Here are a small network's activations along a few directions, averaged over the inputs that share one value of a field.
Values that are neighbours, or in one group, have similar rows; names and order tell nothing.
In the rows, 500 means zero.
Random noise pushes rows far along 13 fixed directions. That doesn't count. These rows show it; they differ only by the noise:
[485 647 681 583 369 442 275 595 406 216 419 526 414 609 527 418 577 755
 666 517 675 388 608]
[519 390 469 465 426 633 564 591 535 589 399 487 484 390 363 561 466 359
 350 470 535 497 207]
[548 466 514 618 692 559 385 396 579 519 465 478 451 814 478 584 621 473
 519 273 395 494 560]
[503 181 420 443 422 638 560 304 406 497 344 381 326 617 132 631 583 369
 441 494 611 512 149]
[665 514 588 429 529 396 710 536 664 395 309 496 566 337 547 407 677 608
 613 531 378 522 295]
[550 545 357 306 551 410 496 516 319 541 694 469 421 460 680 505 535 516
 524 336 356 458 687]
[456 849 514 492 420 240 519 670 451 305 476 486 437 356 463 371 430 528
 630 398 617 421 484]
[391 421 356 517 434 771 572 557 610 717 601 368 493 434 673 521 431 457
 387 396 469 544 210]
[713 429 484 649 982 284 647 494 589 635 477 545 534 562 481 574 586 143
 510 348 197 622 650]
[478 445 272 316 395 367 623 528 649 608 762 649 527 360 364 714 421 566
 427 679 475 506 677]
[423 458 581 588 563 655 548 676 445 548 473 421 340 461 597 517 592 513
 565 548 457 507 461]
[435 422 421 583 490 575 408 278 492 453 478 432 476 681 567 510 587 540
 533 417 531 508 565]
[618 220 492 224 411 665 502 121 426 398 408 507 549 548 455 590 651 742
 438 596 436 420 356]
[548 433 332 636 511 505 539 396 573 498 528 560 630 402 625 505 474 266
 369 331 543 484 340]
[495 368 682 642 569 594 464 407 463 473 405 497 649 408 605 453 374 548
 470 819 524 572 474]


Field Fusem:
w3: [468 522 554 522 440 543 657 577 604 593 599 533 525 386 310 559 350 405
 409 599 603 480 135]
w10: [403 544 518 417 281 690 298 583 570 546 435 611 573 489 616 488 504 546
 321 471 536 459 712]
w9: [568 394 509 305 429 646 346 247 334 344 392 640 441 656 281 679 656 639
 426 549 528 341 664]
w11: [659 428 589 475 549 401 415 524 326 550 456 387 589 551 871 195 551 473
 580 378 404 651 651]
w4: [571 453 652 503 541 536 405 622 605 670 534 379 536 721 396 478 323 621
 518 464 481 588 183]
w5: [410 743 600 767 427 512 434 555 767 415 216 587 636 594 367 434 620 467
 490 375 642 485 492]
w1: [468 499 564 555 578 639 522 638 382 423 508 508 352 453 736 521 721 601
 583 475 424 387 622]
w12: [271 776 522 449 579 698 599 203 652 601 512 356 656 567 502 463 348 620
 439 405 372 474 279]
w6: [466 481 355 678 405 397 632 548 564 452 231 474 427 436 262 425 613  88
 551 438 691 580 408]
w2: [438 563 445 298 402 443 607 547 687 569 509 481 539 419 394 478 462 658
 502 640 427 571 580]
w8: [568 334 558 496 563 532 592 405 524 650 337 444 643 430 600 357 509 422
 461 572 380 657 453]
w7: [550 460 624 440 591 660 497 693 462 624 399 465 307 656 363 558 594 420
 501 485 383 515 538]
A value of Fusem combines one of 3 hidden first parts with one of 4 second parts; all combinations occur once.
w11 and w7 share the first part; w11 and w4 share the second. Which value has the first part of w4 and the second part of w7?
> w9
w5 and w1 share the first part; w5 and w12 share the second. Which value has the first part of w12 and the second part of w1?
> w2

Field Desu:
c2: [527 471 529 476 572 368 496 581 394 399 608 735 438 422 389 710 554 552
 481 629 513 349 687]
c14: [147 740 410 605 401 681 586 286 653 433 521 450 471 565 609 466 583 613
 546 356 569 411 485]
c15: [287 948 402 527 498 349 520 476 384 371 447 405 418 452 505 394 472 462
 571 177 573 373 478]
c12: [802 487 629 546 825 318 453 204 468 343 708 609 756 553 540 529 201 525
 519 608 420 452 296]
c6: [389 610 436 644 765 662 478 547 417 514 877 441 356 580 923 567 447 608
 619 409 384 422 618]
c10: [384 430 543 362 323 731 613 368 392 390 371 476 431 338 633 437 719 635
 525 637 522 405 479]
c21: [448 677 737 494 609 754 305 667 511 571 730 597 508 627 667 612 370 743
 436 532 408 348 608]
c17: [404 609 406 364 221 570 547 443 899 533 377 811 735 400 350 645 640 660
 307 607 484 435 808]
c20: [487 300 424 595 517 519 409 411 400 579 638 339 409 775 369 536 451 418
 550 466 567 604 463]
c16: [571 393 319 408 333 444 446 518 407 489 132 428 428 466 335 437 685 165
 400 243 570 551 542]
c5: [620 542 828 629 538 363 504 976 368 340 572 614 274 466 538 459 702 630
 763 539 582 413 454]
c3: [595 451 461 486 599 400 655 472 462 347 512 816 405 383 289 682 656 271
 462 530 523 339 578]
c4: [372 400 419 592 464 652 408 327 526 553 408 656 608 509 273 699 444 329
 219 604 585 464 638]
c24: [351 460 371 470 338 625 575 766 389 580 534 517 319 226 604 545 608 463
 432 437 542 398 481]
c9: [659 263 470 414 415 571 381 533 414 602 507 553 463 687 428 571 676 447
 419 308 490 481 528]
c8: [480 398 426 761 673 626 559 177 582 433 497 272 593 545 986 325 543 464
 579 331 454 575 202]
c23: [432 466 400 470 406 516 630 572 625 491 491 508 495 295 654 495 498 602
 520 701 491 545 590]
c13: [491 443 425 619 429 690 392 531 451 592 337 536 572 485 608 478 539 183
 274 337 552 507 566]
c18: [719 475 757 419 427 382 409 673 846 468 205 622 766 460 440 426 553 806
 464 704 387 584 581]
c11: [697 539 448 412 342 374 375 534 551 503 640 703 722 451 434 559 370 509
 320 357 590 395 394]
c1: [355 315 529 530 422 673 521 376 571 533 161 317 440 597 488 455 764 621
 591 650 438 648 643]
c22: [521 429 666 566 525 630 204 424 402 512 520 513 500 796 542 480 427 583
 521 584 520 527 697]
c7: [665 343 446 393 570 282 685 511 568 562 460 316 408 556 228 471 535 442
 659 595 433 690 345]
c19: [353 616 570 397 444 499 480 499 308 459 394 403 356 493 446 418 510 609
 651 708 522 566 756]
The values of Desu form a 4 by 6 grid.
How many steps from neighbour to neighbour lead from c10 to c6, at the fewest?
> 5
A value of Desu combines one of 4 hidden first parts with one of 6 second parts; all combinations occur once.
c5 and c11 share the first part; c5 and c10 share the second. Which value has the first part of c10 and the second part of c11?
> c13
c17 and c18 share the first part; c17 and c21 share the second. Which value has the first part of c21 and the second part of c18?
> c8
c16 and c7 share the first part; c16 and c6 share the second. Which value has the first part of c6 and the second part of c7?
> c12

Field Pob:
n3: [680 421 561 430 498 255 434 258 360 267 303 634 722 329 336 430 400 421
 355 613 579 448 513]
n2: [501 493 526 495 501 647 595 541 724 607 329 575 596 461 372 600 638 438
 379 514 410 503 538]
n5: [354 619 529 561 602 508 402 333 344 501 549 609 529 537 441 589 365 381
 379 418 505 382 677]
n1: [665 582 667 539 714 540 618 721 522 495 674 592 452 428 452 619 427 402
 465 483 420 390 128]
n6: [459 613 400 586 488 441 450 494 603 442 622 657 587 494 569 584 489 612
 478 483 541 424 600]
n8: [651 535 539 361 741 301 484 397 463 520 673 447 627 468 620 415 255 548
 560 588 300 616 624]
n9: [520 375 596 239 376 743 416 348 478 438 345 622 404 703 330 624 789 790
 438 458 445 349 610]
n7: [673 500 428 618 644 210 506 505 672 501 646 582 555 637 580 411 550 357
 664 342 452 581 606]
n10: [572 164 563 590 498 492 546 580 404 412 789 683 428 457 447 747 626 627
 582 893 583 443 552]
n11: [426 436 628 499 467 743 576 457 659 411 325 536 526 427 571 578 633 704
 443 652 475 399 398]
n4: [218 715 458 601 562 720 427 498 415 506 831 427 305 649 623 620 313 700
 582 533 541 367 532]
n12: [382 733 226 564 432 148 653 496 571 481 661 497 553 286 688 424 420 474
 659 556 582 584 818]
The values of Pob form a 3 by 4 grid.
List every value one step from n4, in the order listed.
> n1, n8, n12
List every value one step from n3, in the order listed.
> n6, n11
List every value one step from n5, in the order listed.
> n9, n10
A value of Pob combines one of 3 hidden first parts with one of 4 second parts; all combinations occur once.
n3 and n10 share the first part; n3 and n8 share the second. Which value has the first part of n8 and the second part of n10?
> n1
n12 and n9 share the first part; n12 and n4 share the second. Which value has the first part of n4 and the second part of n9?
> n7

Field Bofa:
h9: [720 184 533 277 558 401 495 436 207 555 673 549 464 505 299 629 452 431
 423 632 478 512 456]
h3: [691 449 471 151 592 393 645 751 572 813 580 453 495 475 678 459 708 559
 535 375  84 642 781]
h21: [674 510 485 419 449 434 498 732 451 502 483 572 464 406 798 364 820 452
 547 136 409 444 501]
h5: [473 369 270 577 345 422 662 552 560 569 715 400 455 427 537 502 505 425
 579 506 630 599 334]
h20: [769 482 593 444 680 530 704 760 572 560 246 522 532 224 790 367 741 338
 507 371 201 551 379]
h23: [685 447 619 669 597 613 298 408 407 482 453 552 764 537 919 322 443 404
 419 437 473 519 552]
h10: [720 257 603 554 379 570 416 634 640 509 533 459 598 526 478 463 349 577
 451 633 599 584  49]
h4: [426 344 465 395 629 699 498 447 353 629 820 520 385 563 634 731 527 734
 494 637 326 404 646]
h18: [314 707 325 629 691 353 788 491 316 578 700 359 444 190 834 338 428 242
 598 335 417 549 453]
h11: [225 796 310 260 264 642 682 433 698 588 512 383 522 364 485 495 469 689
 477 439 457 440 429]
h7: [574 451 511 495 462 511 545 279 503 370 557 610 592 491 539 472 476 504
 482 531 566 440 361]
h22: [507 870 669 614 727 381 368 505 428 352 567 528 458 720 581 409 453 538
 657 301 459 401 662]
h2: [380 603 547 749 639 583 645 849 667 488 503 635 274 424 409 688 695 374
 564 536 487 417 530]
h19: [546 361 371 582 604 658 429 259 331 310 703 629 452 529 695 682 594 450
 377 271 535 230 398]
h15: [530 329 631 464 524 611 532 640 403 565 538 500 399 424 493 575 465 563
 549 849 493 539 502]
h13: [538 579 459 288 367 572 492 376 555 347 595 542 573 412 466 538 304 709
 425 489 590 333 140]
h12: [339 584 443 634 475 670 607 369 717 536 489 615 632 408 579 538 518 457
 383 557 492 487 526]
h8: [483 536 343 719 633 308 829 781 777 491 486 590 340 305 452 610 751 300
 609 382 468 469 469]
h1: [485 386 178 457 571 364 477 128 427 549 524 406 533 649 522 508 550 341
 463 246 446 553 657]
h24: [453 394 452 508 506 744 555 463 449 626 500 586 574 363 422 652 429 354
 248 467 488 413 260]
h6: [484 595 574 665 479 580 405 447 807 361 329 683 728 504 679 527 636 663
 443 503 491 417 661]
h16: [355 363 257 668 375 508 619 332 646 562 658 513 678 317 568 555 327 388
 394 694 665 590 378]
h14: [645 459 703 433 700 334 658 538 583 491 462 693 532 442 198 623 519 448
 506 762 373 511 599]
h17: [438 454 405 507 586 595 553 403 621 501 743 744 687 269 672 685 359 570
 324 768 426 401 707]
The values of Bofa form a 4 by 6 grid.
How many steps from neighbour to neighbour lead from h3 to h8, at the fewest?
> 6
A value of Bofa combines one of 4 hidden first parts with one of 6 second parts; all combinations occur once.
h16 and h6 share the first part; h16 and h15 share the second. Which value has the first part of h15 and the second part of h6?
> h20
h8 and h18 share the first part; h8 and h17 share the second. Which value has the first part of h17 and the second part of h18?
> h12
h2 and h10 share the first part; h2 and h4 share the second. Which value has the first part of h4 and the second part of h10?
> h1
h19 and h3 share the first part; h19 and h13 share the second. Which value has the first part of h13 and the second part of h3?
> h7
